M =
[[-40 -55 -55 -45 -42 -69 -56]
 [-48  42  31  41  -9  41  66]]
Rows and columns are counted from 0.
row 0 col 0 => -40
row 1 col 3 => 41
row 0 col 6 => -56
row 0 col 5 => -69
row 0 col 3 => -45

arr =
array([[-0.9, -1.0,  0.4,  0.8,  0.0, -1.1, -0.7,  2.2, -0.9, -0.2,  0.5,
        -0.3, -1.0, -0.3],
       [ 0.2, -0.6,  0.4,  1.5, -1.0, -1.7,  0.3,  1.5, -0.4,  0.0, -0.1,
        -0.2, -0.4,  0.4],
       [-2.5, -0.8,  0.0, -0.8,  0.5, -1.0,  0.1,  1.7, -0.9, -0.1, -0.1,
        -1.2, -1.0, -0.4],
       [ 0.3, -1.2,  0.0, -2.0, -0.7,  0.9, -0.2, -2.1, -0.3, -0.3, -1.4,
        -0.6, -1.6, -1.4]])
Indices start at 0.
row 0 col 0 -> -0.9
row 2 col 9 -> -0.1
row 0 col 2 -> 0.4
row 1 col 6 -> 0.3
row 2 col 4 -> 0.5
row 3 col 13 -> -1.4
row 1 col 5 -> -1.7
row 0 col 1 -> -1.0
row 2 col 7 -> 1.7
row 0 col 11 -> -0.3
row 3 col 6 -> -0.2
row 3 col 9 -> -0.3
row 1 col 8 -> -0.4
row 3 col 7 -> -2.1
row 3 col 1 -> -1.2
row 3 col 2 -> 0.0
row 2 col 10 -> -0.1
row 0 col 12 -> -1.0
row 0 col 6 -> -0.7
row 3 col 3 -> -2.0
row 3 col 4 -> -0.7
row 1 col 0 -> 0.2
row 1 col 13 -> 0.4
row 3 col 0 -> 0.3
row 1 col 9 -> 0.0
row 0 col 3 -> 0.8
row 0 col 13 -> -0.3
row 3 col 11 -> -0.6
row 3 col 10 -> -1.4
row 2 col 3 -> -0.8
row 1 col 11 -> -0.2

B =
[[874 670 521 346 504 468 478 549 570]
 [253 390 655 346 504 605 258 549 557]
 [899 556 631 346 504 553 258 549 570]
 [133 403 655 476 504 605 258 549 393]]
B[0,0]: 874
B[2,3]: 346
B[3,5]: 605
B[2,5]: 553
B[2,6]: 258
B[0,6]: 478
B[0,3]: 346
B[1,4]: 504
B[:, 1]: [670, 390, 556, 403]
B[3,7]: 549
B[2,7]: 549
B[1]: [253, 390, 655, 346, 504, 605, 258, 549, 557]
B[3,0]: 133
B[3,8]: 393

A =
[[2.155, 1.901, 2.094, 1.516, 0.189, 1.097, 2.309, 0.822, 1.456, 1.036, -0.188, -1.454, -0.329, 0.040],
 [-0.428, 0.692, -0.273, 0.013, 0.605, 0.393, -0.334, -0.498, 0.052, 0.905, 1.308, -0.060, 1.143, -0.204],
 [0.795, 0.756, 1.403, 0.816, 1.323, -0.029, 0.472, 0.405, 1.183, 0.725, 1.769, 1.741, 0.562, 0.818],
 [0.283, 0.878, 1.217, 1.409, 0.941, 1.555, 0.616, 0.718, 0.513, 0.485, 2.043, 1.409, 0.566, -0.066]]
A[0,-14]: 2.155
A[-4,13]: 0.040
A[:, -14]: [2.155, -0.428, 0.795, 0.283]
A[-4,-13]: 1.901
A[2,8]: 1.183
A[-3]: [-0.428, 0.692, -0.273, 0.013, 0.605, 0.393, -0.334, -0.498, 0.052, 0.905, 1.308, -0.060, 1.143, -0.204]
A[-2,7]: 0.405
A[3,7]: 0.718
A[0,-2]: -0.329
A[-3,13]: -0.204
A[-1,12]: 0.566
A[:, 6]: [2.309, -0.334, 0.472, 0.616]
A[-3,1]: 0.692
A[-1,-12]: 1.217
A[:, 12]: [-0.329, 1.143, 0.562, 0.566]
A[:, 13]: [0.040, -0.204, 0.818, -0.066]
A[2]: [0.795, 0.756, 1.403, 0.816, 1.323, -0.029, 0.472, 0.405, 1.183, 0.725, 1.769, 1.741, 0.562, 0.818]
A[-4,8]: 1.456
A[-4,-10]: 0.189
A[-4]: [2.155, 1.901, 2.094, 1.516, 0.189, 1.097, 2.309, 0.822, 1.456, 1.036, -0.188, -1.454, -0.329, 0.040]
A[-4,-7]: 0.822
A[:, 3]: [1.516, 0.013, 0.816, 1.409]
A[-1,4]: 0.941
A[2,-9]: -0.029
A[:, -12]: [2.094, -0.273, 1.403, 1.217]
A[1,-3]: -0.060
A[3,11]: 1.409
A[-1,8]: 0.513

x = [6633, 5014, 1508, 9097, 6487, 6556, 4643, 7063, 8534, 7615, 9996, 9594]
x[-12]	6633
x[-2]	9996
x[-8]	6487
x[8]	8534
x[6]	4643
